Each row has a name. Each piece below is followed by the name of the row it came from, unless a question asks for something else. Each question is about the rows just above it. Places in a row count from 1.

[ 0.7  1.4 -0.3  1.6 36.0 84.6]  fize
[ 1.4  0.7 -0.3 -5.6 -2.4  4.5]  ruto
[-2.2 -4.0  0.4 -2.2 -2.1 -8.9]  dak
[ 6.5  2.5 -1.2  1.6 36.0 84.6]  Rur
The next 2 entries after [ 1.4  0.7 -0.3]:
[-5.6 -2.4]
Where do [ 1.4  0.7 -0.3 -5.6 -2.4  4.5] appear?
ruto
which: [ 0.7  1.4 -0.3  1.6 36.0 84.6]
fize

[ 34.0  13.2  16.1 -30.7  -8.9] -> bevo
[ 24.7  46.7 -37.7  -9.4  45.8] -> Nel
[ 24.7  -0.6  30.3 -20.7 -20.1] -> rif
[-76.2   5.9 -25.2 -20.2 -13.6] -> momat
[ 27.2  35.8 -75.3 -18.8  41.8] -> dov
[ 19.7 -27.6  28.2 -18.5   4.6] -> furev
Where in the named rows is [28.2]?
furev, 3
[-76.2   5.9 -25.2 -20.2 -13.6] is in which row?
momat
Row and place of [-20.2] in the named rows:
momat, 4
[ 24.7  46.7 -37.7  -9.4  45.8] is in which row?
Nel

[ 26.9  52.4  36.4  -0.7 -45.8]  Deson
[  6.3  30.8  17.0 -22.0 -46.2]  talo
[  0.0  10.4 -42.0  27.2  12.6]  vori
[ 23.9  65.7  49.2 -16.1 -47.4]  Nesut
[ 26.9  52.4  36.4  40.3 -45.8]  dif
[ 28.1  -3.9 -41.9  29.4  14.9]  dofut
[-34.4 -46.3   6.8  24.1  10.0]  vituz
[-20.1 -26.7   0.8  20.8   6.9]  nide
[-34.4 -46.3   6.8  24.1 -47.4]  Motiz
[  8.7  28.2 -17.9  28.0  -5.4]  bago
Row and place of [-0.7] in the named rows:
Deson, 4
Give the next 2 entries after [65.7 49.2].
[-16.1 -47.4]
[-3.9] is at row and place
dofut, 2
The row with [-34.4 -46.3   6.8  24.1  10.0] is
vituz
Where in the named rows is [28.0]?
bago, 4

[  0.8  11.2   1.9  27.3   0.1 -60.5  17.4] -> zab
[  9.5  67.2  25.4  15.0 -53.9  25.4  -2.6] -> kugas
[15.0 67.2  1.9 27.3 11.2 25.4 -2.6] -> Nibem
[  0.1   0.8  27.3   1.9  11.2 -58.1  18.8] -> Duva
which: [ 0.1  0.8 27.3  1.9 11.2]
Duva
[  9.5  67.2  25.4  15.0 -53.9  25.4  -2.6] is in which row?
kugas
What are the next 2 entries after [27.3  1.9 11.2]?
[-58.1  18.8]
The next 2 entries after [11.2  1.9]:
[27.3  0.1]
Where do [  0.8  11.2   1.9  27.3   0.1 -60.5  17.4] appear?
zab

[ 26.2   1.2 -70.6  13.7 -33.1 -27.7  14.5]  zume
[ 26.2   1.2   1.2 -17.4  75.3  -3.2  45.4]  ral
[ -7.6 -33.1 -33.1 -70.6  13.7 -30.5  26.0]  pov
[ -7.6 -33.1 -33.1 -70.6  13.7 -30.5  68.4]  rok
which: [ -7.6 -33.1 -33.1 -70.6  13.7 -30.5  26.0]
pov
[45.4] is at row and place
ral, 7
[ -7.6 -33.1 -33.1 -70.6  13.7 -30.5  68.4] is in which row?
rok
which: [ 26.2   1.2 -70.6  13.7 -33.1 -27.7  14.5]
zume

[  7.7 -69.2 -17.6  38.5   5.6 -29.7 -24.5  41.3  18.1] : bam
[-1.4  7.2 51.0  5.3 47.2 34.9 -2.4 10.0 -3.7] : zenit
[ 0.0 -6.8 13.7  4.5  4.5 -8.5 -2.4 15.8 -5.5] : satop
[28.6  4.9  7.0 -0.6 23.9 30.7  8.0 -3.9 47.0] : tek
[-46.5  43.9  38.5 -17.6   3.8   3.1   0.2 -14.2 -12.3] : lide
[ 32.5  -0.5  14.8  22.8 -24.9 -32.5 -36.9   9.2  13.9] : vinot
[ 24.8 -29.8 -18.3  23.1 -11.9   3.0 -12.2  -1.2 -20.4] : seg
What are the next 2 entries after [-17.6  38.5]?
[  5.6 -29.7]
which: [-17.6  38.5   5.6 -29.7 -24.5]
bam

[ 39.1 -52.4 -12.0 -16.3] = Ves
[-16.2  29.9  -8.2  -0.2] = Duduf
[-79.4  56.5 -26.0 -52.5] = kero
[ 47.7 -36.8  -9.7   5.6] = Bab
[-52.4] is at row and place
Ves, 2
[-79.4  56.5 -26.0 -52.5] is in which row?
kero
Row and place of [-16.3] in the named rows:
Ves, 4
which: [-52.4 -12.0]
Ves

[-26.8  15.7 -10.8   0.4 -11.8 -19.1   1.4 -51.3 -26.5] = pof
[ 23.9 -27.3  35.9  26.3   1.5 -38.4  67.5 -64.1   4.4] = Repav
[  1.5 -38.4  67.8 -64.1   4.4  -0.8 -28.3  17.3 -30.8] = finob
[ 10.4  20.1 -19.8 -25.3 -10.7 -17.7 -14.7 -17.0 -11.4] = Pezi
[  5.3  -7.1  13.4 -11.8  25.3 -41.9  40.0 -14.8  19.5] = vav
[67.5] is at row and place
Repav, 7
Where do [  1.5 -38.4  67.5 -64.1   4.4] appear?
Repav

[-9.4 10.0 42.0 63.6] : Sinut
[ 11.9 -58.5 -59.6 -53.8] : vuk
[ -0.2  64.5 -26.2  20.5] : fek
[-0.3 69.0 48.1 63.5] : fip
[ 50.9 -36.5 -55.3  24.4] : nomos
[-13.5 -36.5 -55.3  24.4] : Tet
which: [ -0.2  64.5 -26.2  20.5]
fek
Row and place of [63.5] in the named rows:
fip, 4
Which row holds [-13.5 -36.5]?
Tet
which: [-9.4 10.0 42.0 63.6]
Sinut

[  8.0   9.2   1.1  14.6  42.0 -30.3] : Goba
[-58.0   1.2  19.6 -61.8 -48.4  60.8] : Vap
[-31.1   2.8  17.3 -30.2 -42.7 -18.6] : Zatob
[-30.5  16.7  31.9 -20.9 -67.1 -32.7] : Sekep
[ -3.0  14.8 -21.4  14.5 -40.4 -54.6] : vuvas
[-20.6  14.5  18.5   4.4 -29.3 -18.3] : sifa
[-40.4] is at row and place
vuvas, 5
[-30.5  16.7  31.9 -20.9 -67.1 -32.7] is in which row?
Sekep
Where in the named rows is [1.1]?
Goba, 3

[-31.0  35.4  19.1  23.5 -33.3 -54.0 -60.6 -10.1 -55.8  21.6 -26.5  22.5] -> dinab
[ -1.6 -24.4  -7.6   8.2 -76.1  31.3  24.6  24.3  19.4  33.4  -2.0  11.7] -> dav
[ 11.7  47.6  -9.6  11.6  47.6  41.5  61.9  61.0 -46.3 -17.8   2.0  19.7] -> gif
[ 14.2 -51.5  32.0 -17.4  23.6 -45.2  61.6 -38.1  66.2  16.0  21.7 -31.9] -> menam
[ -3.2 -30.1  29.4  45.5  22.5 -28.1  44.4 -27.4 -57.1  38.7   5.5  35.5] -> luf
[-38.9  11.4  71.2  14.2 -15.3  63.3  34.9  60.2  -2.8  -0.1   5.8  -4.0] -> nud
[-32.6  32.2 -31.7  -6.0 -29.9  45.5  38.9 -65.7 -23.5 -22.0   4.7  34.4] -> Tup
[-43.0 -23.1  -9.6  11.6  47.6  41.5  61.9 -65.7  27.8   3.4 -23.5 -36.5] -> gov
[-32.6  32.2 -31.7  -6.0 -29.9  45.5  38.9 -65.7 -23.5  27.8   3.4 -36.5] -> lunet
[-71.3  35.8 -49.7 -47.1  27.8   4.9   0.3 -36.1  21.4  25.4  24.9 -22.7] -> Babi
[-45.5 -13.8  50.2  59.3  39.3  20.1 -39.7 -49.8  38.4  -3.4  25.1  56.3] -> Pud
[-30.8 -45.6   5.8  33.3 -65.0  -4.4 -27.8  46.3  43.0  18.6  25.7  13.6] -> Bebo
which: [ -1.6 -24.4  -7.6   8.2 -76.1  31.3  24.6]
dav
Where do [-43.0 -23.1  -9.6  11.6  47.6  41.5  61.9 -65.7  27.8   3.4 -23.5 -36.5] appear?
gov
What are the next 2 entries after [-43.0 -23.1  -9.6  11.6  47.6  41.5  61.9]?
[-65.7  27.8]
The row with [-65.7 -23.5  27.8   3.4 -36.5] is
lunet

